Each row below is a small network's average activation on inputs in which a field has the value named, seen along a few directions.
Values that are neighbours, or in one group, have similar rows; names and order tell nothing.
Strong random noise was added to every row along 19 fixed directions; ignore it. To show where, here is one row again and again, with new noise each time:
[-150    6  114  196  520  249   64  218 -244  -36 -360  242 -190  185
  -57  -12  -58 -206  -45   13  150  488  391 -321  129  226 -244 -159
   23]
[ -19   21 -272  124  266  323  128 -463  381 -102  332   18   86   71
  234  301  -94  -27 -190  113   95   53 -118  274  -25 -130   91 -255
  -37]
[  67 -221   65  293  337 -522  262   29 -204 -213  -25  183  -30 -164
   -8  277  111   -7 -215 -177 -159  136 -369 -229 -134 -134  323  -17
 -161]
[  -9 -112   99  274  186  374 -258 -192  114 -177   36 -186  247  450
   98 -104  149   58   80 -581  -40  154 -470 -235  142  222 -378 -184
   46]
[ 117  217   35 -231  198 -128  248 -500   96  262 -135   48   93  -70
 -199  270    7  277  -58 -242  282  377  206   26  103   11  -85  208
  -21]
[ 142  -50  -11  -97 -128   34  -52   91  -26 -156  147  149  222 -100
  -27  272 -121 -215 -132  277   65 -229  -72  267 -124  232  116   31
  260]
[ -34  -68 -142  -51  123 -170 -185  128 -110  256  120  -60 -361  452
   32 -211  139 -184   41  212   44 -328   36 -191  -21   95 -332 -292
  -53]
[ 162   36   71 -504  -40  -65   33  -31  364  179   64   47  300 -280
 -103   65 -108 -299  174  113  -87  -49  335 -273  -90  -17 -143  109
  375]
[ 241  -20 -149  -65 -142 -219 -220  -74 -179 -104  184  191 -326  239
  387 -167   36  254 -124 -190 -185   10  -91 -328  -15   86 -181 -124
  104]
[ -36 -261  132 -298 -110  143  182  119  256   32  -29   64  139 -153
 -158  114 -117 -280  295  348   55 -203   94  179  -48 -112  138 -182
   64]
[-130   34 -273   96  203  -55  -28  -73 -286  195 -177 -155  437  -22
  248   -1  169 -263  -62 -178  423 -345 -355   42   -9  298   15 -223
  -63]
[ -91  111 -144   18  -39  245  150   92  108  237 -397 -542  288 -104
 -128 -146  -75  -32   71 -199   38 -194  -21 -140  358 -174 -170  350
  -48]
[   3    9  240  -27 -279  144 -145  -62  295   14  196  102  173  324
 -485  -93  -34  132  278 -157 -209  302  -97  -79 -136  128 -252 -300
 -176]
[-123  140 -219 -256 -128  164   41  -38 -256  248 -442   97   48  -11
  159 -104  -75  551  345 -285  -51  -38  145 -264  241  178   10  -56
 -122]
[ 193 -220  455 -112 -169 -135 -208  -79   73 -330  209  113 -414   -8
  -26  171  -81  510   59 -221  -93  -54 -127  395  -48  160  358  207
  102]
[-206  205   31  -37  -91  358   40   20  294   14  -91 -151   97 -144
  -16  -74  -40  103   -5  -91  110  112  180  431  -25  -73  121 -211
 -214]
[ -20   56 -129  281 -140  152  374   41 -242  -20 -283  274  262 -107
 -294  241  119   -5  -57   12  -89  155 -269   94   -5  -57 -152   23
 -156]
[ -75  156 -201  167  348  -82  -85   41  199 -231  151   63 -186  239
   52   34  -17  -25 -459  101   21  134   74  138 -250   76  315 -178
 -243]
[  51  259 -348   -1 -116  239   87 -303  -68  -23  -96  225 -269  198
   77  -51 -232  441 -176   95   28  335  231   66  136  -50   98   81
 -158]
[  -8   52 -185 -102  -73  -61 -222  -26  191  -38  238   72 -140   69
  282 -367 -132 -157  -55  112  -12   13  141 -131 -217  -21  176 -319
  -61]
[  69 -142  202  294  103  375 -209  -61   59  -85   76 -715  217  -80
  117 -148 -505 -226  -51 -319   88 -193 -238   28  499  -23 -204   -5
  133]


G, 12 values:
g2: [ -27   74   98 -155 -204 -285 -158  209 -375 -131   54  170  282  -14
   57  104  -28  320  -16   36  -64  207   86  -83 -121  257  304 -127
  -24]
g5: [  56 -183  197 -148 -357  -31  173   48  -46 -124  101  139  -16 -214
   61    5 -174   19  101  255   36  319  145  181   12 -263  268 -311
  -78]
g9: [ 144   15 -174  -98   44  -12   83 -174   -2   88 -386  -51   82   49
 -363 -147 -297   35   -4 -148 -197 -278 -145  -21  150   33 -148   72
 -348]
g7: [  -1 -174  257   28  -24 -135  -99  -47  -97   23  394  -65 -209  -71
   37  184 -270  202  215  115   -9  -12  120   55  118   -7  156  -36
   45]
g3: [-135   65  -85  196   85   16  -60  170  124  -61  -78 -205  -71 -283
  -22 -212 -450  160   26 -238 -243  -85  120 -183   62  -29  214   36
 -369]
g4: [ -11   57  112   32   29 -412  -94  -60 -594  212 -363 -105 -312 -152
  -70 -537 -120  178  189 -168 -243  -75  -30 -282  204 -241  197  108
 -173]
g12: [  -4  133  101 -117  -58   15 -283  191  -68   24   32 -465  163   55
   66  -11   -1  310   85  -78 -337 -111  120 -325  302  -22  -21  424
  326]
g11: [  19  -47   36 -147  303  228  -35   25  213 -312 -120 -128   94  212
  236   69   49   27 -252  -31    6  154   98   48  117  -60   -4  -70
   58]
g10: [ -37 -105  190  294  105  195 -118  171   12 -176   66 -119 -259   37
  241 -104   29 -273 -198  -66  361  179   80  140   31  109 -133  -45
  112]
g1: [ -31  345 -267   56  127  152  -96   63 -228  -32  183 -361  149  348
   -2   57 -106  -47 -486  458  -90  -34  165  227  220 -223  -52  -86
   85]
g8: [  84   36   61  171  108  -59  -24 -134 -109 -147  177 -100  -69 -208
  240   62  -42   28 -168  -71 -167   -8  -73   23  109 -223  -18  117
  200]
g6: [  57  -26  247 -165  135   -7  108  -30 -134   33  -69  292 -186 -673
  413   77   24  -19  202 -220 -254   -3  288  -54   74 -173 -327 -218
  266]
The values of G form a 3 by 4 grid.
- List every value one step from g8, in the order listed. => g4, g1, g6
- List every value one step from g11, in the order listed. => g2, g9, g12
- What is the length, in steps, of the shortest route from g3 to g10? => 5
Each value of G is a pair of two hidden parts, and every pair occurs once (3 first parts, 4 second parts).
- g4 and g8 share the first part; g4 and g12 share the second. Which value has the first part of g12 and the second part of g8? => g6
- g7 and g5 share the first part; g7 and g3 share the second. Which value has the first part of g3 and the second part of g5? => g9

P, 12 values:
p1: [ -12 -120 -153  221 -122  132   86 -380 -363  418  191   34    5  342
   19 -143  194 -544  232  618  628  191  -16 -204  150 -152 -524  176
  366]
p6: [  31  227    3  121 -130  -80 -340  180 -292  -33    6 -172  234  181
 -121 -442  -17  142  -86 -288 -748  207 -134 -591   55 -142 -310 -266
 -178]
p7: [ 449 -106  -56 -205  330   95  115    1   32 -300 -363  499 -293  435
 -372  100 -373 -110 -191  135 -377  127  149 -496  168   77 -426  142
  164]
p12: [-112   51  -18 -228  115   49   68  424  321  -42  -24 -412  235  428
 -173  259  -99  -49 -271  357  274  266  452  -22  203   46  156  -35
  -59]
p10: [ 479 -318   70 -110   83 -635  167  396 -657 -224 -187   57  -54  -98
   -2  111 -434 -481 -605  393  256  125  108 -292  151   68  137   41
  244]
p4: [-182  -39  334  114  202   10  212   39 -254  106 -232 -366  649 -143
 -184  384  204  -42  128   80  273  371    5 -102  293  -51  162  555
  299]
p2: [ 176  410  306   25 -504 -722 -157  234 -444    7  204 -318  148   49
 -486  131 -139  563 -491 -167  229  379   93  244   -9  241  215  458
 -153]
p8: [  33 -205  232  120  275  262 -137 -303   97 -107  227 -273   90  496
 -374  125 -334   41  154   65   72  164  -96   19  307    2   79  100
  110]
p3: [ 244 -383  213 -704  266  203 -252 -147  344 -196   31  131 -276  490
    2  -13  330 -234  224  417 -223 -289  117   55  -37 -140   23  268
  638]
p5: [-380  -70  262   25  -84  277 -135  267 -379  402  -65 -271 -323   53
   -2 -272  135  115  554  209 -150 -271  198  -20  308 -188 -139 -171
  154]
p11: [-258 -147  261  427  117  376 -278  -62 -209 -338  139  -43  111 -144
  216  -69 -179   26  322   -3 -136  162 -202   36  118  -18  603   57
  226]
p9: [ 274 -384  399 -451  240 -492   -8  -25  236 -745  -46  248  118 -166
  375  181  197   93 -302 -356 -182   28 -395  251 -389  -37  851 -356
   56]
The values of P form a 3 by 4 grid.
- List every value one step from p7, in the order listed. => p5, p11, p9
- List every value one step from p2, in the order listed. => p1, p8
- List every value one step from p6, in the order listed. => p4, p3
Each value of P is a pair of two hidden parts, and every pair occurs once (3 first parts, 4 second parts).
- p9 and p7 share the first part; p9 and p4 share the second. Which value has the first part of p4 and the second part of p7? => p1
- p10 and p5 share the first part; p10 and p6 share the second. Which value has the first part of p6 and the second part of p5? => p2
